These are the activations of a small neural network, seen along a few directions. Each row is one input.
Each table varies a few parts of the input and shows all the possible inputs, shuffled.
Descriptions start from the smaller parts, as in this example, which fits no table here: values(2) and (point or line(11) or (line(4) and ring(8))).
Shared parts are said once, and a part with two or three values counts as separate values.
(in the rows, 128 means zero)

Other details of the inputs shift rows strongly along two fixed directions, in all tables alike. That doesn't count.
These rows show it; all are for the same input, with only those details redrawn:
[128  81 142 161 107 117 138 147 119 148 146 137 108 108 131 133 114]
[127 104 108 166  96 154 127 164 110 152 111 122  95 101 133 137 124]
[105 153 170 123 153 119 138  87 106 122 137 169 141 120 131 122 156]
[107 156 215 110 185  88 147  44 131 117 176 198 178 127 133 114 153]
[113 152 122 142 124 158 125 122 102 133  91 142 116 113 131 133 156]
[102 194  95 135 129 195 118 116  87 124  49 137 115 114 133 139 182]

Rows:
R1: [107 156 215 110 185  88 147  44 131 117 176 198 178 127 133 114 153]
R2: [158  73 142 145 146 131 138 160 115 139 141 122 130 155 144 142  93]
R3: [131 206 111  77 143 199 107 136 120 107  41  83 129 147 140 148 174]
R4: [104 148 131 124 172 103 150  70 116 143 134 154 128 141 134 116 149]
R5: [135 166 134  90 129 157 116 141 135 116  84  87 123 134 136 143 154]
R6: [134 157 178  94 172 122 116 111 126 111 146 145 163 134 127 137 154]
R7: [141  99 147 113  90 112 131 162 151 132 140  89 103 109 138 144 122]
R8: [137 116 110 144  88 155 105 179 132 142 121 110 101  84 126 149 138]
R9: [ 95 193  55 138 137 177 129  96  99 148  42 126  99 125 132 134 178]
R10: [136 140  89 125 173 156 133 113 109 146  91 122 124 169 146 136 127]
R11: [114  71  67 158  89  78 113 116 151 153 177 121 122 133 135  68  69]
R12: [132  80 141 160 115 117 139 153 116 145 144 131 110 117 132 135 111]
R13: [131 161 126 117 134 158 104 145 118 120  99 120 129 115 125 148 162]
R14: [149  78  47 158  90  93 174 134 168 128 169 147 106 141  87 103  67]
R15: [157 108 112 131 122 167 108 186 127 137 117  99 122 123 133 153 120]
R16: [116 188  97 127 158 201 121 126  85 118  48 126 131 142 139 144 167]
R17: [137 102 148 116  82 110 130 156 155 136 142  94 102 101 137 143 124]
R18: [114  85 115 162  84  94  98 131 141 126 165 123 138 124 127  70  82]
R19: [138  75 103 155 138 101 152 141 117 162 142 115 101 147 140 132 100]
R20: [150 151 130 105 159 167 104 147 120 117 101 118 149 144 133 152 144]
R21: [100 192 101 106  95 139  70 110 128 111 126 111 173 120 111  91 138]
R22: [151 110  60 124  40 127 142 189 182  99 129  81 108 120  79 138  83]
R23: [128 179 131 104 121  95 137 108 157  70 162 159 167 135  66 123 113]
R24: [146  91  95 158  89 111 159 148 161 101 158 152 122 131  78 107  77]
R25: [119  89 183 124 191  48 164  67 139 144 208 171 141 149 135 102 115]
R26: [ 97 181 191  71 139  57 103  34 189  82 189 139 220 139 129  71 130]
R27: [162 101 156  93 130 126 123 162 145 122 130  89 123 149 144 142 110]
R28: [145  97 147 109  98 115 132 166 148 129 139  85 106 119 140 145 118]
R29: [138 104 148 135 113 115 111 163 134 130 146 122 114  99 123 142 133]
R30: [146  87 147 147 147 126 132 154 112 136 134 126 123 146 138 135 103]
R31: [118 184  60 122 172 188 127 107  95 140  46 117 118 162 145 141 157]
R32: [115 149 170 119 172 124 139  94 104 119 135 160 151 140 135 126 146]
Describe the family of inputs behind these rows.
> line(4) and (values(2) or line(6))
Which other rows does R2 become when the line(6) part takes its other values? List them by row number.
> R1, R12, R16, R30, R32
List by row number the other rows that have the line(4) part in common with R28.
> R3, R5, R7, R17, R22, R26, R27
List by row number the other rows that have the line(4) part in common with R29.
> R6, R8, R13, R15, R20, R21, R23

Rows:
R33: [126  92  94 157  89 104 136 139 142 133 150 124 115 130 112 112  93]
R34: [ 84 232 108  92 151 148 104  55 126  98  86 143 160 143 114  98 171]
R35: [115 135  50 148  81 153 109 149 128 127  89 100 103 125 119 118 121]
R36: [101 187 146 107 222 158 155  61  84 151  80 163 127 150 162 140 184]
R37: [142  66 160 163  98 107 140 167 133 143 169 134 102  99 120 137 104]
R38: [138  95 126 153  92 130 135 173 118 147 135 123 111  95 134 151 121]
R39: [149 135  85 111 109 167 101 175 126 128  81  72 110 132 132 136 132]
R40: [117 235 120  82 184 192 128  82 117  90  49 142 155 161 117 141 177]
R41: [139  65 155 153  87 108 129 166 138 145 164 120 115  93 135 142 108]
R42: [158  51 161 123 125  78 135 165 159 138 191 111 123 140 128 131  78]
R43: [123 137 240  98 156  54 137  64 143 119 207 166 186 118 139 112 142]
R44: [146 146  66 127 111 190 124 177 115 123  62  88 103 141 130 156 132]
R45: [117  89 231 129 240  77 140  59 106 139 189 204 166 155 155 109 131]
R46: [130 128  59 158  91 162 134 143 130 130 100 123 103 124 101 113 113]
R47: [125  89  95 153  94 100 128 141 146 137 157 120 114 124 111 108  94]
R48: [119 143  37 152  91 166 122 153 120 139  80 113 105 120 104 123 122]
R49: [145 145  66 125 110 187 117 179 116 123  65  83 103 139 133 154 134]
R50: [105 203 180 101 149 123 120  69 117 103 122 154 169 120 146 132 178]
R51: [148  27 191 159  96  64 140 162 152 143 221 137 115  95 135 133  86]
R52: [133 161 189  72 183  92 128  81 146 105 162 141 176 156 132 117 138]
Describe the family of inputs behind these rows.
> values(2) or (values(3) and line(6))
Which other rows does R49 become when the line(6) part takes its other values? List them by row number.
> R39, R40, R42, R44, R52
